These are the activations of a small neural network, seen along a few directions. Each row is one input.
In each table, some parts of the input vary, and every possible input appears once, in random order.
A made-up example of a description, with smaller parts first: one of 6 places along a line, together with either a single point or one of 11 places along a line or (one of 3 separate values, together with one of 5 places around a ring).
Shared parts are said once, and a part with two or three values counts as separate values.
In the rows, 128 means zero.

Other details of the inputs shift rows strongly along two fixed directions, in all tables alike. That doesn't count.

Rows:
r1: [140 168 148  90 128 107 121 115  63 149 116 125 147  85 103  98]
r2: [139 124 157 170 183 178  87 144 116 141 171 197 188 111  99  80]
r3: [134 145 131  63  82  80 173 107 130 132  90  52  64 119 169 151]
r4: [142 157 142  48 131 109 171 113  92 159 109 113 129  98 105  81]
r5: [153 179 119  67 124 125 181  88  78 192 113  97 104  84 108 117]
r6: [110 104 166 134 179 164 102 156 116 114 169 187 190 126  93  64]
r7: [147 139 132 140 136 135 113 124 131 156 122 169 150 121 107 113]
r8: [127 115 137 189 126 138  98 138 164 105 147 115 110 144 178 171]
r9: [175 137 104 159 181 146 115 134 115 112 136 149 144 112  73  71]
r10: [144 109 139 138 114 117 125 139 186 113 120 119 105 147 178 138]
r11: [136 127 137 126 104 100 115 130 151 125 102 138 120 137 137 137]
r12: [168 126 114 141 173 126 113 146 123  88 128 143 144 120  79  64]
r13: [123 102 149 118 176 156 122 153 146 130 149 200 190 140  87  56]
r14: [113  95 123 134 111 138 148 134 184 112 139 106  89 161 170 158]
r15: [126 174 125  97 124 129 141  95  50 170 129 107 123  83  99 132]
r16: [121 128 118 144 165 178 117 134  99 156 158 181 186 111  95  94]
r17: [134 134 119 151 111 126 108 127 126 133 117 126 126 120 155 154]
r18: [132 139 146 132 112 104 119 129 128 109 121  86 104 122 168 152]
r19: [ 83  73 115 174 109 147 107 155 178  84 146 135 118 175 169 177]
r20: [122  98 110 206 112 128  90 148 188 100 129 138 134 170 175 182]
r21: [130 186 145  41 116  90 169  99  45 149 106  55 110  74 117 110]
r22: [107 147 136  85  75  75 137 109  94 112  97  61  77 118 153 171]
r23: [102 127 133 124 119 131 140 125 119 113 144  83 100 131 149 158]
r24: [159 152 122 113  86  98 152 101 146 149  96  65  62 117 184 174]
r25: [122 109 116 155 114 138 131 122 172 133 130 127  96 154 151 173]
r26: [137 133 133 134 160 135 108 148 114 134 132 177 206 121  99  76]
r27: [136 168 110  96 128 129 155  99  77 179 117 130 146  98  90 120]
r28: [105 121 120 111  94 113 145 118 140 128 113 111  94 146 132 164]
r29: [137 174 125  37 113 109 194  91  72 177 106  80  97  90 107 113]
r30: [129 160 126  55 122 116 177  99  83 171 110 104 115 101  94 112]
r31: [109  89 117 187 118 150 106 138 191 118 142 162 117 173 145 173]
r32: [152 167 120  81 134 139 174  96  94 186 126 104 114  89 116 109]
r33: [145 144 132  98  80  74 142 111 143 131  81  82  74 127 164 165]
r34: [113 121 133 103  92  92 135 126 146 115  98 113 101 145 140 149]
r35: [135  92 128 191 120 137  98 142 208 112 131 154 111 170 170 167]
r36: [131  98 102 142 122  97 128 144 160  47 113  84  76 158 131 137]
r37: [120 120 144 159 176 186 106 135 107 144 179 178 170 115  95  98]
r38: [ 87 101 129 151 107 133 113 135 138  98 145 116 105 154 149 174]
r39: [157 121 141 152 183 175 116 143 149 157 157 204 183 125 104  67]
r40: [144 121 137 124 100  99 132 130 171 118 105 107  89 142 174 152]
r41: [113 124 129 114 149 128 126 145 111 123 131 155 190 131 100  86]
r42: [102 133 106 112 101 110 149 121 112 126 116  90 121 137 134 162]
r43: [165 181  83  89 140 113 171  90  53 142 108  68  85  79  69 108]
r44: [107 128 148 114 152 156 130 128  89 136 159 140 147 111  98 104]
r45: [144 129 128 158 161 154 105 138 132 151 139 198 195 127  97  92]
r46: [ 95 100 110 144  91 116 134 131 166 104 120 114 104 170 154 186]
r47: [100  85 127 153 106 112 113 151 185  85 121 142 132 178 156 156]
r48: [121 153 132  67 126 112 144 122  68 143 110 121 154  94 105  91]
r49: [120 123 111 160 169 171 118 139 117 149 159 181 198 131  92 101]
r50: [121 122 140 167 195 197 111 143 115 141 190 180 188 119  97  84]
r51: [135 135 142 159 156 155  91 133 106 142 152 174 170 112 107 104]
r52: [116  78  89 177 134 133 125 150 177  48 141 103  79 175 126 153]
r53: [122 109 153 159 101 108  95 139 156  91 126 108  96 142 177 171]
r54: [114  80 132 189 119 134  78 166 187  82 134 162 145 166 175 150]
r55: [137 136 128 121 101  93 123 126 136 125  97 124 129 132 141 142]
Each input here is: one of 5 places around a ring, together with either a single point or one of 10 places along a line.
- Changing only the place on the ring of 5 turns r41 into r49. The same change can be made to r3. Which row results? => r32
- Changing only the place on the ring of 5 turns r13 into r30. The same change can be made to r36. Which row results? => r52
- Start at r8 and move only the place on the line of 10, one step at a time. The first step leads to r2. Which rows follow, in order? => r51, r17, r20, r45, r7, r35, r39, r24
- Start at r4 and move only the place on the ring of 5, one step at a time. The first step leads to r29. Which rows follow, in order? => r5, r39, r40

Rows:
r56: [135 115 141 173 165 162 104 142 147 129 159 162 154 134 125 116]
r57: [120 144 137  84  89  88 157 114 119 134  99  77  99 125 154 156]
r58: [152 145 126 128 162 157 130 126 106 160 141 150 153 100 107  91]
r59: [159 170 116  84 118  93 146 106  80 150  93 109 128  96  93 107]
r60: [142 172 135  80 114  97 134 109  59 144 103 104 129  82 105 108]
r61: [124 140 143  91  83  89 139 111 122 127 101  85  77 121 157 158]
r62: [125 120 106  91 113  84 157 127 123  65 105  39  55 133 119 128]
r63: [110 105 113 149 105 134 134 126 164 121 127 126 104 157 143 172]
r64: [123 108 142 173 153 162  94 142 139 121 157 167 142 133 125 124]
r65: [153 148 125 129 166 155 130 121 103 162 136 167 156 104  77  84]
r66: [117 138 142 103 152 135 118 137  85 136 135 164 182 109  88  78]
r67: [132 109 111 184 146 153 103 140 152 117 146 165 146 146 114 131]
r68: [162 169 130  76 126 105 152 109  89 157  96 105 123  85 119  96]
r69: [131 160 118  77 118 128 167 103  83 172 117  99 124  94 121 125]
r70: [119 103 125 148 150 146 113 156 153 113 140 169 175 148 129  99]
r71: [127 139 123  81  91  97 161 116 122 139  96  86 102 122 154 145]
r72: [127 114 122 146 115 140 130 127 165 129 136 117  99 146 167 159]
r73: [110 138 138  81  81  90 146 115 107 129  99  86  92 120 148 159]
r74: [122 142 141 107 162 160 142 125  93 165 154 155 178 107  91  89]
r75: [112  85  98 166 131 130 136 144 162  41 147  81  62 169 141 164]
r76: [113 106 111 170 148 158 112 139 149 122 146 169 157 152 109 127]
r77: [130 107 127 135 103 106 129 130 181 113 112 126  93 160 153 154]
r78: [109 112 131 145 110 108 117 141 159  98 121 113 124 157 161 160]
r79: [140 106 125 162 151 145 103 154 155 109 141 168 169 141 131  99]
r80: [117 163 136  72 120 128 154 101  58 170 124 110 129  86 100 121]
r81: [125 102 153 147 147 142 114 148 173 116 148 164 151 153 140 108]
r82: [123 150 135 101  92 110 142 100 103 146 117  83  75 112 148 168]
r83: [129 107 126 158 149 162 120 136 164 136 152 174 139 150 113 118]
r84: [121 107 144 164 152 162 114 140 163 130 165 159 144 148 137 126]
r85: [119 146 131 126 158 149 130 125  92 151 148 145 173 110  98 102]
r86: [139 107 123 154 104 103 116 133 183 100 104 121  89 156 157 164]
r87: [142 153 132 134 162 149 123 123  86 153 149 145 171 100  94  94]
r88: [157 173 145  79 133 102 146 109  84 156 105 105 130  86 111  98]
r89: [ 94 110 122 162 100 126 108 131 141 103 134 110 102 149 161 188]
r90: [148 149 117 132 161 156 127 126  91 156 144 150 169  98  99  88]
r91: [140 141 127  90  88  92 155 112 138 135  95  81  80 124 168 150]
r92: [132 108 138 168 146 135  97 153 156 101 144 157 163 146 134 115]
r93: [111 113 106 158 109 132 124 131 153 114 129 108 111 147 167 174]
r94: [133 148 134 130 159 152 112 123  71 150 149 157 169  94  85  91]
r95: [126 100 150 159 144 141  91 151 156 102 140 169 144 140 132 114]
r96: [114  98 122 132 102 110 132 137 175 110 113 130 110 165 147 157]
r97: [114 103 111 149  98 100 119 136 173  96 107 118 106 169 153 171]
- Changing only one part turns r97 into r76. The same change can be made to r95. Which row results? => r64
- Changing only one part turns r62 into r75. The same change can be made to r77. Which row results? => r83
- Describe the family of inputs behind these rows. => one of 2 separate values, together with either a single point or (one of 4 places along a line, together with one of 5 places around a ring)
- Which other rows does r87 become when the choice among 2 separate values takes its other values? List them by row number. => r92
- Which other rows does r66 become when the place on the line of 4 takes its other values? List them by row number. => r70, r78, r97

Rows:
r98: [114 106  91 137 108 110 152 129 159  71 112  62  53 156 139 164]
r99: [115 126 153 105  80  91 129 123 148 109 110  76  70 136 180 173]
r100: [133 168 107  82 150 119 156 106  36 120 127  65 101  82  80 109]
r101: [118  84 153 140 123 136 121 152 190 101 140 156 120 167 158 131]
r102: [115 135 121  95 129 135 143 119 105 157 121 148 148 121  92 108]
r103: [136  98 151 170 134 129  91 146 183  96 138 148 118 148 159 128]
r104: [113  90 143 144 148 161 123 146 178 129 155 169 136 158 135 116]
r105: [146 160 135 132 159 146 122 121  81 161 136 146 167  96  93 103]
r106: [156 156 125  85 145 115 137 118  85 157 105 159 161  94  73  71]
r107: [ 87  79 136 191 145 175  82 161 157 104 166 188 166 161 129 141]
r108: [155 149 120 144 175 174 127 129  97 166 158 174 191 103  91  72]
r109: [159 145 133 108 157 140 143 117 118 168 131 152 136 105  96  78]
r110: [111 139 127 118 105 125 134 121 110 135 122  89 116 116 164 165]
r111: [115 162 135  70  75  77 143 104  78 135  85  77  97 109 134 149]
r112: [110 141 123 125 100 120 145 109 116 145 130  97 108 131 144 176]
r113: [121  70 113 157 144 131 127 164 179  46 139 126 113 172 118 117]
r114: [152 131 140 157 176 179 113 131 124 155 170 182 160 117  98  86]
r115: [124 160 154  75 149 120 138 125  74 157 128 147 184  96  85  71]
r116: [114 131  88 141 100 107 151 108 120  78 126  41  39 138 147 187]
r117: [147 127 139 143 169 144 102 150 130 127 142 175 192 117 114  66]
r118: [127 156 142  92 131 142 152 104  87 173 144 117 118  96 115 120]
r119: [ 88  84 115 187  97 141 101 139 176 100 150 135 104 176 166 200]
r120: [145 103 137 146 103 106 119 137 194  99 111 117  76 158 175 162]
r121: [119 114 151 127 176 160 107 160 125 129 160 193 216 127 106  53]
r122: [126 147 125 112 149 160 145 120  87 168 152 145 174 104 107  94]
r123: [127 126 122 167 128 143  98 134 122 122 131 145 131 128 125 150]
r124: [112 123 153 129 133 151 123 125 122 136 146 128 122 116 140 137]
r125: [101  81 136 157 101 114 117 151 205  85 124 135 117 188 174 173]
r126: [155 167 123  81  97  72 156 102 109 144  79  85  99 107 131 141]
r127: [107 106 125 119  73  94 132 132 158 101  98 110  90 162 162 177]
r128: [130 138 101 152  77 104 124 103 130 125 110  85  68 133 157 205]
r129: [137 135 118 155 122 130 116 128 128 127 123 108 118 119 161 156]
r130: [154 185 118 103 124 119 152  91  70 174 116 102 125  88 102 133]
r131: [153 140 113 121 159 145 135 132 127 157 128 154 163 115 106  85]
r132: [ 97 119 132 149  92 116 122 128 141 115 125  91  96 146 174 202]
r133: [126 138 121  91 139 138 154 124 114 162 127 135 158 115 116  96]
r134: [124  82 113 190 151 160  91 153 190 110 144 195 156 168 117 123]
r135: [ 99  76 132 175 151 162 112 156 193 116 158 187 169 178 130 124]
r136: [143 150 132 112 132 111 114 124  92 137 111 145 149 103  97  94]
r137: [131 134 116  94 122  89 145 123  90  81 113  59  88 117 108 115]
r138: [138 136 133 145  96 111 121 111 139 123 115  76  59 117 176 191]
r139: [157 194 136  65 112  74 148  96  60 162  86  82 122  80 108 109]
r140: [146 101 124 157 148 135 110 158 179 109 131 169 158 151 143 105]
r141: [120  92 140 138 159 156 121 159 163 116 149 193 194 152 127  75]
r142: [155 179 114  77 116  97 163  92  89 174  88  89 112  94 105 128]
- Changing only one part turns r106 into r134. The same change can be made to r127. Which row results? => r102
- Changing only one part turns r105 into r139. The same change can be made to r132. Which row results? => r115
- Describe the family of inputs behind these rows. => one of 5 places around a ring, together with either a single point or (one of 2 separate values, together with one of 4 places along a line)
- List by row number the other rows that have the place on the ring of 5 in common with r112. => r108, r114, r116, r118, r119, r122, r128, r130
- Which other rows does r103 become when the place on the line of 4 takes its other values? List them by row number. => r117, r136, r139
- Which other rows does r134 become when the place on the line of 4 takes its other values? List them by row number. => r109, r131, r142
- Start at r118 and move only the place on the ring of 5, one step at a time. The first step leads to r104. Which rows follow, in order? => r101, r99, r124
